These are the activations of a small neural network, seen along a few directions. Each row is one input.
Each table varies a few parts of the input and shows all the possible inputs, shuffled.
Descriptions start from the smaller parts, as in this example, which fits no table here: ring(5) and (point or ring(9) or (values(2) and line(6))).
Shared parts are said once, and a part with two or three values counts as separate values.

Other details of the inputs shift rows strongly along two fixed directions, in all tables alike. That doesn't count.

Rows:
row 1: [  3 -12  -4  -5   7   3 -22  31  -2   0  11]
row 2: [-9 12 12 16 -2  7 25 -7 17 -1  9]
row 3: [ -3  24  15   5  -5   3  18 -24   5  -2  -1]
row 4: [  0   2  13  12   1   8  15 -29  15   0  -4]
row 5: [ 12  -4 -12 -10   5  -8 -31  13  -6  11   4]
row 6: [  3 -15 -10 -10   0  -5 -14  27 -11   0   7]
row 7: [  2  -9 -10  -8   3  -5 -15  31  -5   2   9]
row 8: [ 12 -13  -8   0  10  -3 -34  15  -1   1  -1]
row 9: [  5 -14 -10  -8   2  -4 -14  28  -8   0  10]
row 10: [  1  13  10  13  -2   6  12 -28  13   5   5]
row 11: [  7   7  12  12   5  13  15 -25  14   1  -3]
row 12: [ -2  11  11   8  -1  10  18 -26  10   4 -12]
row 13: [ 11 -10 -17  -6  -3  -4 -23  24  -2   3   0]
row 14: [ -4   7   4  15 -15   8  25 -21  13  -2  -4]
row 15: [-8  7 11 15 -4  7 28 -9 12 -3  9]
row 16: [-13   7  14  13  -5  14  23  -8  14  -2   6]
row 17: [ -7   9  11  15  -3   5  27 -10  13  -3   9]
row 18: [ -1   2  13  20   0   9  12 -29  15  -4  -4]
row 19: [-15   7  15  12  -6  13  23  -9  12  -2   5]
row 20: [  5 -11 -11  -8   2 -10 -11  27  -9   1   8]
row 21: [-12  11  10  13  -6   7  27  -7  13  -1   6]
row 22: [ 11 -11  -9  -8  11  -1 -23  10  -7   3 -11]
row 23: [  5   0 -11 -19  11  -8 -23  11 -11  -4  -4]
row 24: [ 14 -12 -11 -13   8  -8 -27   8  -4   7   2]
row 25: [ 11  -3 -10 -16  14  -7 -23   9 -10  -7   1]
row 26: [  0  21  12   6   9   8  15 -23  14  -5   3]
row 27: [-10   6  10  13  -6   8  29 -11  10  -3   8]
row 28: [-11   3  14  12  -6  12  25 -11  10  -4   6]
row 29: [  2 -10 -10  -8   3  -3 -17  31  -5   2   9]
row 30: [  4   3  12  14   6  13  15 -27  12  -3  -8]
row 31: [  8 -10 -10  -5   6 -10 -14  28  -5   0  11]
row 32: [  6  -7  -9  -4   7  -6 -16  32  -1   2  12]
row 33: [ 12  -1 -12 -19  11 -11 -20   9 -14  -3   1]
row 34: [ -3 -12 -11 -12  -2  -5 -14  28 -11   2   4]
row 35: [ 14  -3  -9 -10   4  -4 -27  14 -10   8  -5]
row 36: [  8  -2  -6 -11  10  -7 -30  15  -7  -7   0]
row 37: [-8 12 12 17 -1  6 24 -6 17 -1  9]
row 38: [ 10  -9 -11 -14   8  -7 -29  11  -2   9   0]
row 39: [ -9   4  14  14  -4  14  24 -10  14  -4   9]
row 40: [ 16  -6 -10 -11   3  -6 -24  10 -14   6  -4]
row 41: [ -80   -7  -42  -66  -92  -70   54  -49 -115   13 -111]
row 42: [  9 -12 -13  -3   6  -5 -23   5 -15  -2 -12]
row 43: [ -3   6  14  12   2   9  12 -25  19   2  -5]
row 44: [ -3  13  15  10   2   7  13 -26  10 -12  -1]
row 45: [ -9   3  15  14  -3  14  23 -11  12  -5   9]
row 46: [ 20   2  -5 -12  10  -8 -27  15 -10  -2   9]
Each input here is: values(2) and (point or line(10) or (values(3) and line(4))).
Q: Changing only the values(2) part turns row 27 into row 7. The same change can be made to row 17. Which row results?
A: row 2
Q: Changing only the values(2) part turns row 9 into row 29. The same change can be made to row 24. Which row results?
A: row 38
Q: Which other rows does row 22 become when the values(3) part takes its other values? List them by row number.
A: row 23, row 43
Q: Which other rows does row 11 become when the line(4) part takes its other values? List them by row number.
A: row 30, row 40, row 42

Rows:
row 47: [-14  35  22   1 -10   7  23 -30  14   3  -3]
row 48: [ -2   4 -24 -33  -8 -25 -30  20 -17  17 -11]
row 49: [ 57 -15  31  68  53  62 -36   7  89   5  63]
row 50: [  2  17   9  13 -20   2  30 -38  18  21   6]
row 51: [ -7  36  21   5   1   2  29 -33   3 -10   1]
row 52: [ -9   3  16  11   4  16  33 -38   3 -24 -14]
row 53: [  2 -27 -14 -22  12 -19 -15   6 -33 -21 -17]
row 54: [ -1 -29 -18 -13  -4  -9 -27  19 -19  19 -25]
row 55: [-46 -11  14  26 -24  20  68  23  13 -12  23]
row 56: [ -2 -19 -10 -17   4 -10 -23  14 -32 -14 -24]
row 57: [ -2  33  15  -4   5   6  35 -39   1 -13   4]
row 58: [ -7  27  14   9 -11   4  30 -31  17  22  -4]
row 59: [  2  -7   2  35 -24  10  32 -36  16   9 -17]
row 60: [ -8 -22 -12 -21  -6  -7 -32  17 -22  -1 -26]
row 61: [ 10   1 -15 -35   9 -33 -15   7 -35 -11   0]
row 62: [ -9 -24 -21 -18  -5 -10 -30  18 -16   7 -28]
row 63: [-39  18  19  15 -29   2  70  26  13  -4  37]
row 64: [ 60   6   1  11  71  22 -91  61  40  -8  65]
row 65: [ 24  -9 -36 -17 -20 -31 -23  19 -25  25  -7]
row 66: [-12 -17 -15 -15   2  -7 -28  10 -28  -7 -22]
Q: What do these inputs look like to the network?
A: values(2) and (point or line(9))
Q: Changing only the values(2) part turns row 61 into row 53. The same change can be made to row 57. Which row results?
A: row 52
Q: Which other rows does row 58 become when the values(2) part takes its other values? List them by row number.
A: row 54

Rows:
row 67: [-113   17   28  -36  -72  -33  112 -120  -69  -24  -86]
row 68: [-54 -22 -53 -89 -72 -74 -23  -9 -97  52 -91]
row 69: [  2  40  41  42  24  35  30 -58  34 -37  16]
row 70: [ 60 -39 -34   4  24 -22 -76  66   2  10  37]
row 71: [ 29 -33 -31   0  19   6 -81  69  -9   5  -7]
row 72: [ -62  -69  -59  -87  -82  -65   28   19 -120    3  -79]
row 73: [-10  47  52  44   7  36  65   8  48  -3  70]
row 74: [  2  35  39  52 -12  39  19 -53  57  11   1]
row 75: [ 45 -53 -34  10  26 -11 -64  73  -5  -4  28]
row 76: [-23   0  37  53  14  54  57 -33  49  -6 -16]
row 77: [ 28  51  37  21  44  26  41 -63  50  -3  14]
row 78: [ 55 -33 -35 -23  20 -10 -77  56   6  30  42]
row 79: [ 20   0 -22 -23  42  -7 -73 116  19 -10  63]
row 80: [ 21  57  37  32  18  26  42 -70  34 -24   7]
Q: What do these inputs look like to the network?
A: values(2) or (values(3) and line(4))

Rows:
row 81: [-6  6  5  2  6 -8  2 26 12  6 33]
row 82: [ 14  11  -3  -7  18   0   6   2   3 -12  16]
row 83: [ -3 -24   8   9   5  17  -2   9  11   6  15]
row 84: [ 11   7   0  -8  14  -3  -1  -2   2 -14  22]
row 85: [-11 -25 -23 -22 -19 -26   9  -6 -37   3 -38]
row 86: [ 14  15  10 -18  12   0 -21 -13   6   8   9]
row 87: [-15 -16 -25 -24 -27 -26  -9 -17 -24  14 -39]
row 88: [-15  -7 -16 -32 -16 -27  -1  -1 -50 -15 -22]
row 89: [-22  42  41  43   0  23  78 -35  51   2  27]
row 90: [ -6 -11   6   7   1  17 -12  25  12  -8  15]
row 91: [ -9   3   3   8   1   6  -5  30  14 -10  23]
row 92: [  2 -23   5   8  10  19   1  14  11   9   8]
row 93: [ 13  -8   3   8  16   4 -10   7  -3 -11  -4]
row 94: [-6  4 -1  6  4  7  0 34 12 -6 14]
row 95: [ 10 -18   2  12  10   2  -5  -8  10  -6   4]
row 96: [-3 -9  3  5  3 19 -5 28 10 -5  6]
row 97: [ 12  15   3   1  14   6 -19  -3   3   3  -5]
row 98: [  9 -10   5  10  13   1 -16   3  -2 -14   4]
row 99: [ 12   3  -3   9  13   6 -24   1   7   5 -10]
row 100: [ 14  -8  -9   7  10   7 -18  -6  20  10  -9]
row 101: [ 13   4   3   1  19   7  -4   5  -4 -18   5]
row 102: [-18   7 -13 -30 -24 -27 -10 -15 -42   6 -34]
row 103: [-32  34  18  31 -61   2 103 -73   4  16 -25]
row 104: [  9   2   0  10  10   3 -30  -3   8   2  -3]
row 105: [ 17  17   6 -16  15   3 -14  -7   6  10   3]
row 106: [ -5 -11 -27 -18 -49 -33   7   5 -41  19 -16]
Q: What do these inputs look like to the network?
A: values(2) and (point or (values(3) and line(4)))
Q: Changing only the values(2) part turns row 104 into row 99. The same change can be made to row 88. Which row results?
A: row 101
Q: Which other rows does row 83 become when the line(4) part takes its other values? List them by row number.
A: row 81, row 90, row 91
